A small network was shown many inputs. Here are its activations along a few directions, one row for each input.
In each table, some parts of the input vary, and every possible input appears once, in random order.
A made-up example of a description, with smaller parts first: values(2) and (point or line(9) or (line(6) and ring(8))).
Shared parts are said once, and a part with two or three values counts as separate values.
In the rows, zero is written as 128.

Other details of the inputs shift rows strongly along three fixed directions, in all tables alike. That doesn't count.

Table:
row 1: [ 95  98 117 105 178 111 172 120 158 167 139 151 124]
row 2: [ 78 155 142 102 174 106 187 107 165 151 102 111 132]
row 3: [135 124 118 134 116 130 117 135 117 133 128 116 125]
row 4: [154 216 149 134 107 108 126 101 130 102  73  66 153]
row 5: [164  77 117 138 123 136  95 141 101 136 179 181 128]
row 6: [100 124 109 124 149 110 155 135 140 155 114 121 121]
row 7: [125 114 127 137 110 166 109 142 124 100 133 132 103]
row 8: [ 58  88 118 111 172 134 178 140 155 167 134 151 102]
row 9: [ 74 134 126 140 128 134 138 126 145 104  91 101 119]
row 10: [155  99  98 142 123 129 104 145 116 145 156 143 127]
row 11: [ 72 113 123 100 176 100 191 127 168 167 132 138 131]
row 12: [ 66 142 133 154 106 158 129 154 133  94  74  83  72]
row 13: [136 130 108 122 139 105 137 127 126 156 130 127 140]
row 14: [131 152 150 119 138 104 148 101 131 136 118 126 148]
row 15: [108  96 117 114 152 135 141 140 134 153 150 159 117]
row 16: [105 152 145 135 115 153 128 133 133  96 108 105 109]
row 17: [ 90 137 139 147  91 172 117 144 131  71 101 100  86]
row 18: [181 102 112 141 111 136  83 146 105 130 160 142 131]
row 19: [162 217 170 120  88 116 123  97 119  85  90  79 167]
row 20: [148 120 116  74 198  72 184  96 158 200 157 162 180]
row 21: [137 103 124 148  83 170  83 161 101  89 150 142 104]
row 22: [153 137 116 149 102 139  97 135 120 112 116 112 120]
row 23: [178 150 141 121 128 106 120  96 122 124 134 133 161]
row 24: [157 142 122 123 133 105 126 119 136 144 118 116 145]
row 25: [168 162 144 125 105 122 113 119 119 103 131 116 157]
row 26: [ 54 164 144 147 111 143 136 128 136  81  64  78 108]
row 27: [102  98 123 142 121 173 115 147 128 106 130 136  85]
row 28: [183 138 131 107 130 107 120 117 115 143 157 152 170]
row 29: [192 202 156 116  94 111 112  94 119  88 109  93 176]
row 30: [163 118 132 135 122 120 111 114 118 119 145 145 139]
row 31: [ 95  91 121 134 146 147 135 144 135 134 144 148 100]
row 32: [138  73 116 138 123 163 102 153 108 134 168 172 108]
row 33: [171 163 143 109 124 116 121 110 118 127 134 130 162]
row 34: [184  94 116 115 144 116 110 125 108 160 182 183 156]
row 35: [194 163 129 129 100 116  92 117 100 118 131 110 158]
row 36: [132 113 111 149 111 143 111 149 113 126 124 124 111]
row 37: [ 63  75 107 142 142 140 139 150 134 137 128 143 109]
row 38: [ 70 156 142 104 162 107 188 114 167 141 100 106 130]
row 39: [171 215 165 111 120 112 130  87 127 104  99  89 171]
row 40: [131 155 139  96 162  97 161 101 141 157 124 133 158]
row 41: [196 112 124 112 124 111 111 123 108 151 178 169 173]
row 42: [127  99 129 146 124 144 112 138 119 117 146 147 109]
row 43: [107 113 110 151 109 150 117 150 118 123 119 115  98]
row 44: [198 112 114 117 131 102 108 126 107 163 164 149 165]
row 45: [ 77 122 136 126 131 151 149 139 140 124 115 124 100]
row 46: [ 97  96  96 135 140 129 138 144 145 153 130 130 103]
row 47: [161 162 134 119 123 105 121 117 120 132 117 106 151]
row 48: [ 84  92 106 145 128 149 126 157 136 132 130 121  86]
row 49: [194  90 116 123 143 115 104 125 108 155 189 182 159]
row 50: [ 77 138 127 125 140 124 154 129 158 133  91  92 101]
row 51: [120 160 154 118 141  92 160  95 137 137 107 118 151]
row 52: [121 170 150 135  96 154 119 123 130  76  94  91 115]
row 53: [ 97  83 123 135 139 144 135 141 128 140 144 157 102]
row 54: [ 83 143 125 119 162  99 174 125 162 156  94 100 122]
row 55: [121 146 136  97 173  86 176  91 157 160 120 130 156]
row 56: [110  86 125 157  88 190  90 169 106  92 143 144  80]
row 57: [142 135 124 158  79 165  76 143 111  85 115  98  99]
row 58: [142 113 131 135 120 139 107 132 110 121 145 151 123]
row 59: [133 110 122 171  86 169  70 152 100  75 130 125 116]
row 60: [164 158 150 126 116 127 115 108 112 117 126 126 149]
row 61: [104  73 116 136 151 124 139 139 134 147 159 165 110]
row 62: [106 113 131 115 158  96 160 116 139 157 137 151 134]
row 63: [ 82 155 146 127 113 140 143 132 138 100  97 102 109]
row 64: [173 109 113 134 121 122 106 139 108 146 145 141 140]
Each input here is: line(4) and (point or ring(5) or line(10)).
Changing only the line(4) part turns row 49 into row 53. The same change can be made to row 54. Which row results?
Answer: row 64
Changing only the line(4) part turns row 11 into row 41. The same change can be made to row 59. Which row results?
Answer: row 37
A walk changes only the line(10) part. It starts at row 62 and steps to row 5. List the rest of the walk in order.
Answer: row 58, row 34, row 40, row 15, row 33, row 28, row 63, row 21
Which other rows does row 22 become when the line(4) part takes its other values? List them by row number.
Answer: row 4, row 6, row 36
A walk changes only the line(4) part. It starts at row 23 and steps to row 42. List the rest of the walk in order.
Answer: row 5, row 14
A walk changes only the ring(5) part. It starts at row 24 and steps to row 50. List the rest of the walk in order.
Answer: row 57, row 46, row 22

Table:
row 65: [129 194 149 135 130 107 133 100 135 114  73  75 150]
row 66: [105 116 149 129 116 183 125 146 126  99 128 131  84]
row 67: [135 104 120 135 142 107 132 126 132 152 147 141 127]
row 68: [164 150 133 131 129 105 118  99 127 130 112 114 150]
row 69: [ 87  43  99 132 142 136 134 169 129 162 164 169  94]
row 70: [106 141 115  93 158  99 169 124 149 174 125 123 152]
row 71: [151 164 148 115 126 111 136 101 133 111 128 131 176]
row 72: [ 35  92 106 146 129 164 149 166 137 130 110 123  69]
row 73: [ 38  92 123 116 177 111 187 125 160 142 128 149 116]
row 74: [145 133 116 147 118 145 102 142 118 117 123 118 125]
row 75: [164  97 103 106 158  89 139 124 118 192 168 169 174]
row 76: [197 142 135 151  83 134  74 126  99  98 142 122 134]
row 77: [151 107 106 135 110 154  98 143 123 114 140 129 107]
row 78: [114 215 153 125 117 114 151  89 152  97  51  58 132]
row 79: [ 50 102 114 114 176  98 190 129 152 185 115 133 125]
row 80: [134 139 137  95 165  82 162  93 144 147 140 145 183]
row 81: [113 110 144 145 111 182 111 146 115  99 136 148  83]
row 82: [ 98 118 129 152  90 162 114 160 116  96 112 116  86]
row 83: [ 85 140 134 147 112 147 141 137 144 107 100  96  87]
row 84: [215 125 132 107 113 122  91 113 111 123 182 163 195]
row 85: [160 137 114 107 170  79 145 107 133 176 136 134 176]
row 86: [156  97 122 138 116 117 105 141 106 140 153 156 136]
row 87: [120 156 158 105 154 116 157  98 137 139 122 134 136]
row 88: [ 95 159 167 140 115 158 125 117 123  89 100 115  94]
row 89: [147 198 152 125  98 125 125 113 133  91  94  69 131]
row 90: [173  99  97 144 111 160  72 163 100 120 164 143 120]
row 91: [158 114 118 150 103 149  88 132 115 107 128 128 114]
row 92: [157 103 111 120 113 131 111 156 116 138 162 152 130]
What is each input in this table made of?
Answer: line(4) and (values(2) or ring(5))
Changing only the line(4) part turns row 76 into row 67. The same change can be made to row 91. Which row results?
Answer: row 68
Which other rows does row 73 become when the values(2) part takes its other values? List them by row number.
Answer: row 88
List by row number the other rows that have the line(4) part in common with row 92.
Answer: row 66, row 70, row 77, row 84, row 89, row 90

Table:
row 93: [ 43 154 150  92 179 103 211 106 173 157  93 112 124]
row 94: [ 84  91 111 139 121 159 127 160 137 118 132 132  89]
row 95: [ 89  70 116 127 146 144 143 153 132 153 158 166  95]
row 96: [168  78 100 125 120 136  99 154 111 143 181 169 141]
row 97: [ 99 145 151 126 138 134 147 116 143 118 107 114 107]
row 98: [199 168 138  97 129  83 132 100 119 148 143 131 194]
row 99: [124 116 110 131 129 128 124 141 128 138 130 123 121]
row 100: [134 127 118 136 106 149 106 144 125 106 128 117 120]
row 101: [105 103 109 139 141 124 136 141 129 157 123 133 103]
row 102: [120  87 113 115 165 116 152 129 147 164 157 160 123]
row 103: [139 176 144 158  76 148  90 138  99  88  85  80 112]
row 104: [199 160 125 118 121  92 111 114 106 149 136 122 179]
row 105: [ 62 165 159 158 110 126 137 106 133  74  65  86 118]
row 106: [121 145 126 127 138 105 144 123 131 153 106 110 130]
row 107: [157 124 112 128 118 129 108 135 122 128 139 126 141]
row 108: [ 52  66  94 141 136 158 138 179 140 142 130 134  72]
row 109: [ 92  83 116 123 145 135 147 149 137 152 148 154 102]
row 110: [ 99 142 127 110 152 109 164 117 157 142 113 115 132]
row 111: [144 174 151  91 161  78 172  85 145 160 120 125 171]
row 112: [161 111 120 103 146  99 140 126 124 170 165 160 160]
row 113: [117 192 171 132  89 153 122 116 118  76  87  87 123]
row 114: [163 136 134 127 139  74 129 100 112 142 144 149 198]
row 115: [ 42 157 151 142 138 105 170 107 149 106  71  93 128]
row 116: [133 148 141  96 155  90 167 106 139 165 134 136 163]
row 117: [ 92 174 142 128 149 102 168 101 152 142  68  81 118]
row 118: [222 164 137 106 125  92 111  96 113 137 152 138 190]
row 119: [108 140 125 153  83 170  97 156 119  79 102  92  98]
row 120: [ 98 119 117 139 106 157 117 155 131 104 118 111 103]
row 121: [177 154 127 135 112 116 104 117 109 128 123 115 147]
row 122: [128  84 101 160  94 180  79 169 110  97 145 136  85]
row 123: [176 116 138 155  89 166  73 138  98  88 147 140 107]
row 124: [185 192 142 113 113 106 116  98 127 111 112  99 176]
row 125: [127  60 111  92 197 109 163 126 147 191 190 204 143]
row 126: [ 88 164 160 154 113 120 129  96 131  76  70  91 129]
row 127: [178 136 126 153 101 142  85 127 105 109 125 117 124]
row 128: [ 97  64 101 172  99 197  83 176 121  91 139 134  57]
row 129: [178 136 122 149 102 143  86 127 110 106 129 116 128]
row 130: [136 110 132 114 140 140 130 127 124 131 157 164 132]
row 131: [161 131 143 115 144 121 126 109 125 134 148 150 145]
row 132: [ 71  71 116 112 173 132 168 140 150 167 157 172 101]
row 133: [114 137 133 126 121 134 135 133 133 118 118 116 118]
row 134: [ 58 156 151  97 163 120 194 110 165 136  99 116 125]
row 135: [172 101 128 115 123 143 108 135 105 133 177 177 152]
row 136: [167 145 132 144 100 149  88 126 120  91 125 112 129]
row 137: [108 106 104 122 153 116 147 135 143 159 131 133 120]
row 138: [170 119 131 130 114 133 104 130 109 125 155 150 132]
row 139: [166  88 109 135 125 142  98 140 121 129 167 159 126]
row 140: [121 156 131 145 106 135 117 133 120 111  96  92 114]
What is each input in this table made of?
Answer: line(4) and (point or line(11))
Changing only the line(4) part turns row 140 into row 104. The same change can be made to row 109. Which row results?
Answer: row 112
Which other rows does row 121 become when the line(11) part takes its other values? List them by row number.
Answer: row 101, row 110, row 111, row 118, row 122, row 124, row 130, row 132, row 137, row 138
A walk changes only the line(4) part. It starts at row 136 and steps to row 124. List the rest of the walk in order.
Answer: row 100, row 120
A walk changes only the line(4) part. It starts at row 119 and steps to row 107. List the rest of the walk in order.
Answer: row 122, row 128
